These are the activations of a small network on made-up records, seen along a few directions, one row for each record.
Records have a field called ZAFUN. Each example row is followed by its value.
The word absent means that the record has no ZAFUN.
Other fields move the rows too, some of them a lot.
In the rows, 500 means zero.
Random noise pushes rows far along 4 fixed directions. That doesn't count. These rows show it; they differ only by the noise:
[501 445 620 239 342 371 548 452 438 526 375 637 637 443 278 462]
[500 439 512 455 421 347 436 459 392 454 589 487 456 506 472 424]
[487 436 370 634 481 520 428 599 275 497 651 431 428 509 618 390]
[442 428 412 639 409 595 363 619 238 611 638 423 533 504 642 323]
[425 431 504 502 413 334 369 412 536 468 574 490 481 475 598 390]
[497 443 403 530 531 301 484 446 523 329 592 496 337 481 575 483]

[538 470 451 406 436 560 646 569 462 590 304 690 697 468 380 474]
gege
[686 527 367 454 715 523 836 604 216 272 611 435 297 547 314 648]
nilap
[352 483 484 552 480 690 504 521 549 639 473 464 699 424 691 381]
nilap
[677 526 486 328 621 355 682 548 404 290 434 606 376 489 261 660]
absent
[510 315 658 508 425 210 294 302 529 510 595 495 413 589 405 284]
mor
[438 522 691 282 303 577 461 357 711 647 343 623 678 416 464 484]
vogeb
[551 412 328 620 615 447 643 652 437 385 434 567 357 514 423 520]
gege
[398 498 474 643 502 318 435 414 761 351 570 529 395 433 637 444]
mik
[560 431 455 665 562 475 509 588 404 499 562 544 321 476 458 415]
vogeb
[259 574 512 495 410 592 517 415 850 567 292 581 731 303 680 540]
zezot
[433 414 420 716 546 412 355 442 520 511 671 492 377 563 579 338]
pora
[478 474 318 570 592 438 592 580 511 381 492 505 368 441 521 504]
penum
[517 334 593 471 501 254 456 353 679 419 409 613 456 496 358 393]
mor
[531 427 342 744 665 330 482 440 691 311 612 535 200 381 776 496]
dibuk
[320 438 322 872 467 618 300 610 609 711 547 469 601 499 833 307]
kugan
[414 475 434 623 635 121 442 189 883 252 492 598 190 475 609 513]
pora
[519 543 214 768 673 695 671 710 326 390 683 429 376 473 651 579]
zezot
[452 402 397 728 561 502 380 499 628 476 658 452 332 413 813 435]
dibuk
[705 475 563 462 454 312 558 543 130 496 652 494 403 688 136 518]
kugan
[391 534 316 598 487 876 572 661 460 580 405 462 676 419 700 543]
ludo
[405 490 620 360 378 717 608 542 483 734 270 647 859 429 409 351]
zolu
[434 448 617 370 477 397 602 390 724 425 314 646 580 397 449 434]
zolu
[578 529 604 400 332 437 428 468 312 530 620 400 470 660 304 530]
kugan
[399 476 409 441 562 291 599 369 797 373 443 597 430 461 572 571]
penum
[578 435 559 660 485 262 253 384 279 543 865 296 354 631 431 417]
pimal
[749 538 395 319 621 520 836 577 311 329 383 593 379 461  76 806]
pimal
[635 364 312 610 549 824 646 829 124 557 486 587 535 436 414 558]
pimal
[501 532 599 497 479 336 427 320 666 462 540 452 354 499 479 517]
vogeb
[513 502 482 539 623 300 552 340 642 281 626 448 313 549 564 477]
zolu
[362 479 362 717 411 951 372 709 286 805 490 453 668 485 636 297]
pora
[424 648 676 207 341 712 477 495 521 702 333 539 769 473 376 549]
absent
[421 487 207 762 693 710 568 617 715 550 482 551 440 336 835 517]
dibuk
[503 555 465 443 485 611 657 574 562 593 311 528 552 445 531 647]
fini
[499 389 518 513 423 639 530 670 245 726 374 527 663 500 432 347]
lomav
[492 524 621 352 376 456 477 389 436 465 536 400 583 539 378 572]
ludo
[460 557 760 198 300 288 434 247 824 521 442 458 556 520 462 614]
fini
[293 476 337 698 629 639 561 514 757 543 396 525 598 355 869 420]
nilap
[448 498 433 707 506 269 254 326 634 343 778 231 227 652 720 466]
gege
[577 622 331 659 626 549 624 524 705 268 549 431 276 499 709 654]
dapa
[533 518 204 808 600 757 453 650 281 496 674 261 373 548 856 453]
lomav
[358 576 493 483 550 617 504 492 795 537 391 564 678 409 641 536]
absent
[279 571 536 484 395 503 445 338 892 483 413 512 647 350 704 541]
zezot
[344 462 588 673 353 403 262 422 633 524 650 467 538 480 677 309]
mik
[639 499 722 413 331 453 504 553 318 563 519 519 572 550 249 417]
dapa
[601 532 600 519 411 506 510 533 435 548 585 494 550 576 421 450]
dapa
[519 605 558 359 453 413 658 408 635 347 413 575 486 462 321 648]
mik
[529 479 433 635 522 465 459 570 558 474 593 402 383 476 660 502]
fini
[562 327 318 717 704 367 561 501 602 283 508 569 223 518 577 458]
mor
[472 409 359 707 538 440 392 585 275 422 793 332 259 611 633 422]
penum
[352 394 595 662 375 306 154 337 583 477 761 314 489 542 733 318]
ludo
[422 411 795 306 247 325 286 330 587 686 422 465 746 495 379 282]
lomav

Which value of ZAFUN does each new row have?
[408 568 417 529 556 626 587 445 708 411 409 485 491 438 697 511]
zolu
[628 559 522 568 545 540 554 539  52 448 711 276 320 661 371 475]
zolu
[606 605 806 385 289 377 391 359 416 554 605 378 536 622 312 477]
dapa
[416 541 371 662 588 731 567 579 412 521 508 357 497 458 720 503]
nilap
[457 406 449 621 405 459 373 532 576 518 518 563 529 488 635 401]
kugan
[688 555 754 175 397 319 739 409 583 433 339 693 609 512  87 614]
dapa
[532 531 392 531 553 603 599 565 416 514 418 410 492 506 507 545]
lomav
[539 525 649 374 396 339 431 343 368 428 606 369 508 576 332 577]
ludo
[603 506 515 553 456 403 350 396 275 451 749 226 358 642 559 452]
lomav
[461 525 334 549 689 503 640 425 915 305 435 505 275 367 697 734]
dibuk
[675 433 548 393 464 252 590 516 355 342 541 575 338 599 182 568]
kugan
[466 398 508 541 456 507 396 517 565 556 506 501 558 431 495 468]
pimal
[498 394 590 363 418 457 539 509 488 572 373 543 600 499 387 435]
lomav
[566 418 411 552 557 427 531 499 324 497 566 669 410 534 354 418]
pora
[577 537 194 712 669 760 678 724 202 353 621 339 346 532 596 660]
ludo
[334 578 585 439 329 668 470 482 552 665 386 521 784 368 528 510]
zezot
[548 420 186 581 680 723 813 742 546 417 212 689 530 326 627 563]
lomav
